Each row below holds a small network's activations on one input, seen along a few directions.
In each table, some parts of the input vary, and every possible input appears once, in random order.
A made-up example of a description, with smaller parts first: one of 8 places around a ring, together with either a single point or (one of 2 separate values, together with one of 4 places along a line) or one of 9 places around a ring.
Shared parts are said once, and a part with two or three values counts as separate values.
In the rows, 128 means zero.

Rows:
row 1: [155  94 169  62 163  87  93  20  64 103 156  62  99 136 121]
row 2: [ 90 128  75 181 148 155 143 161 146 131 137  85 217  94  80]
row 3: [179  90 156 118  73  68  84  59 167 122 107 112 140  92 225]
row 4: [ 80 138  74 186 131 143 107 158 137 135 162 108 209 105  85]
row 5: [127 163  89 160 120 139 167 216 170 132 126 174 158 101 185]
row 6: [107 146  81 159 114 127 156 214 180 149 106 162 148 106 160]
row 7: [ 97 145  66 142 112 121 148 193 148 132 114 175 172 137 121]
row 8: [121 144 111 159 201 185 125 172 110 147 124  65 130 126  50]
row 9: [140  79 121  94  82  62 109  11  89  80 162  81 177  99 143]
row 10: [127 173 127 132 164 163 143 211 142 183  88 149  82 130 132]
row 11: [216  99 199  70 144  98  62  44 106 149 123  61 115 137 143]
row 12: [ 82 147  77 149 119 137 113 164 152 115 163 120 202 127  78]
row 13: [150  71 149 132  60  83 152  56 167 122 122 177  92  89 216]
row 14: [198  79 150  97  66  74  75  38 139 120 130  82 195 105 168]
row 15: [121  77 202  89 131  96 158  34  78  94 169 108  60 163 115]
row 16: [173  86 206 106 136 113 140  63 138 154 115 165  20 116 193]
row 17: [103  54 139 127  23 118 197  48 107  93 140 163  95 107 192]
row 18: [122 169 106 116 169 157 133 192 118 157 100 157  93 167  93]
row 19: [112 156 114 166 181 171  95 173 104 152 146  83 121 135  50]
row 20: [114 192 134 118 165 154 112 174 121 130 103 144 108 161  68]
row 21: [152 183 134 142 177 176 153 214 128 162 105 162  85 123 156]
row 22: [107  64 150 126  48  70 173  25  96  71 172 129 139 129 139]
row 23: [113 170 115 123 172 166  98 173 121 130 150  99 117 152  45]
row 24: [ 88 159  76 149 117 133 132 157 145 112 137 143 206 163  96]
row 25: [121  68 196  92 104 150 181  56  84 122 136 151  22 138 170]
row 26: [132 169 126 131 171 174 133 207 123 139  91 163  95 139 110]
row 27: [108 141  81 156 117 137 143 212 162 109 112 176 165 121 143]
row 28: [200 109 205  92 151  97  71  59 131 158 100 101  65 124 202]
row 29: [ 88 169  99 146 107 118 131 172 148 113 115 165 196 133  97]
row 30: [117 179 112 121 174 167 115 165 120 125 127 119 116 188  62]
Question: The inputs of row 22 and row 15 match in every part but one. If row 14 is changed in the same way as row 22 into row 15, which row does it become?
Answer: row 11
Question: Describe the family of inputs behind these rows.
Answer: one of 2 separate values, together with either one of 6 places around a ring or one of 9 places along a line
Question: Which other rows does row 4 become when the choice among 2 separate values takes its other values? List them by row number.
Answer: row 19
Question: Which other rows does row 2 become when the choice among 2 separate values takes its other values? List them by row number.
Answer: row 8

Rows:
row 31: [142 146 135 123 146 147 118 156 134 148 107 137 105 139 123]
row 32: [163  89 189  94 120 110 123  47 102 123 134 111  72 130 160]
row 33: [ 94 108 103 155  87 128 164 130 139 113 144 150 149 112 141]
row 34: [137 128 108 148 131 128 114 143 141 137 130 103 169  99 133]
row 35: [105 134 105 128 128 127 127 126 112 105 147 108 171 143  82]
row 36: [111 148 123 118 156 149 130 142  97 123 136 117 117 153  79]
row 37: [126 150 135 127 164 142 112 148 126 138 128 120 107 144  97]
row 38: [132 135 114 134 112 123 113 137 146 131 116 129 160 125 130]
row 39: [102 121 126 148 122 149 171 147 128 129 127 158  98 122 133]
row 40: [130 134 112 126  99 106 132 140 150 117 118 161 151 121 164]
row 41: [137 147 136 116 132 127 141 157 138 137 107 166 100 140 155]
row 42: [118 138 115 137 133 121 108 129 135 125 140 114 163 132 101]
row 43: [153  73 162  99  92  81 117  29 113 112 141 106 119 115 166]
row 44: [142 142 129 139 169 154 121 160 130 155 118 112 112 117 128]
Question: The inputs of row 33 and row 39 match in every part but one. If row 42 is changed in the same way as row 33 into row 39, which row does it become?
Answer: row 37
Question: Describe the family of inputs behind these rows.
Answer: one of 2 separate values, together with either a single point or one of 6 places along a line
Question: Which other rows does row 35 become when the choice among 2 separate values takes its other values? List them by row number.
Answer: row 36
Question: Which other rows does row 31 become when the choice among 2 separate values takes its other values? List them by row number.
Answer: row 38

Rows:
row 45: [192 101 163 142 141 113  68  91 161 168  99  66 141  94 151]
row 46: [ 88 175 120 129 192 155 100 157 106 105 168  82 131 177   8]
row 47: [ 84 139  44 154  69 127 163 163 142 100 147 133 246 118 110]
row 48: [100  63 135  97  67 105 176  28  54  69 155 124 107 137 112]
row 49: [ 93  65  97 138  32  91 124  58 143  99 149 120 188 112 132]
row 50: [141 112 134 118 120  65  55  53 148 126 156  82 197 122 115]
row 51: [125 173 133 147 220 209  94 184  98 179 125  82  73 136  61]
row 52: [120  81 132 165  65 101 155  96 178 120 141 172 122  78 215]
row 53: [ 95 144  68 181 108 126 185 201 170 126 112 187 166  84 193]
row 54: [195 140 171 116  85  99  85 111 179 150  84 167 110 117 201]
row 55: [121 185 127 110 189 173 139 211 137 165  83 196  41 185  90]
row 56: [179 157  98 144 176 155  81 204 148 173 103  83 184  81 129]
row 57: [141 111 174  68 156  83 102  25  63  90 158  77 115 146 100]
row 58: [161 187 102 114 132 129 107 229 178 148  59 178 152 126 185]
row 59: [ 49 144 118 170 142 169 217 204 125 141 134 193  60 137  96]
row 60: [184 119 207  65 126 110 132  88 105 143 104 156  31 165 197]
row 61: [125  67 174 113  97 118 205  73 105  99 159 170  43 114 198]
row 62: [191  95 189  88 177 142 114  60  86 153 121  58  60 125 146]
row 63: [135 167  68 142 153 100  72 169 140 116 149  86 240 131  94]
row 64: [ 41 134 105 161 114 188 187 153  93  91 156 149 152 174  27]
Question: The inputs of row 55 and row 46 match in every part but one. If row 54 is changed in the same way as row 55 into row 46, which row does it become?
Answer: row 50
Question: Describe the family of inputs behind these rows.
Answer: one of 4 places along a line, together with one of 5 places around a ring
Question: Which other rows does row 48 become when the place on the ring of 5 takes its other values? List them by row number.
Answer: row 57, row 60, row 61, row 62
Question: Which other rows does row 56 become when the place on the line of 4 takes its other values? List them by row number.
Answer: row 45, row 51, row 62

Rows:
row 65: [124 142 131 126 116 134 146 154 141 132 110 170 105 143 142]
row 66: [132 150 141 110 158 145 139 153 110 134 117 143  89 152 119]
row 67: [123 136  97 136 124 126 111 137 131 122 132 105 183 125 109]
row 68: [107 120 103 160 110 130 153 145 145 125 139 142 151 103 145]
row 69: [178  94 168  96 102  83  96  47 125 117 130 101 133 116 174]
row 70: [105 115 107 152 122 144 145 132 118 123 145 110 154 113 108]
row 71: [124 138  96 141 112 109 118 150 154 124 124 136 178 113 140]
row 72: [ 99 131 106 126 112 130 147 132 114 106 138 135 150 142  98]
row 73: [145  85 171  87  92  91 130  39 104 106 138 132  86 137 162]
row 74: [146 147 121 133 128 128 108 159 157 149 100 144 137 122 146]
row 75: [132 149 122 127 156 130  91 140 132 136 133 101 148 142  88]
row 76: [152 157 133 117 169 139 105 159 128 151 111 115 118 132 125]
row 77: [137 136 138 132 169 159 137 154 116 147 121 118  87 122 125]
row 78: [128 127 129 149 126 150 143 156 149 149 114 148 106 113 149]
row 79: [149  66 172 115 104 101 137  38 113 124 140 107  92 106 170]
row 80: [113 133 131 144 155 151 122 133 117 135 142 102 119 131  87]
row 81: [108 145 131 119 146 137 124 130 112 119 136 129 119 160  80]
row 82: [101 135 106 135 102 117 154 146 139 107 133 163 147 134 136]
Question: Describe the family of inputs behind these rows.
Answer: one of 3 separate values, together with either a single point or one of 5 places around a ring
Question: The inputs of row 82 and row 68 match in every part but the choice among 3 separate values. If row 66 is changed in the same way as row 82 into row 68, which row does it become?
Answer: row 77
Question: A walk changes only the place on the ring of 5. It starts at row 75 and steps to row 67. List the rest of the walk in order.
Answer: row 71, row 74, row 76
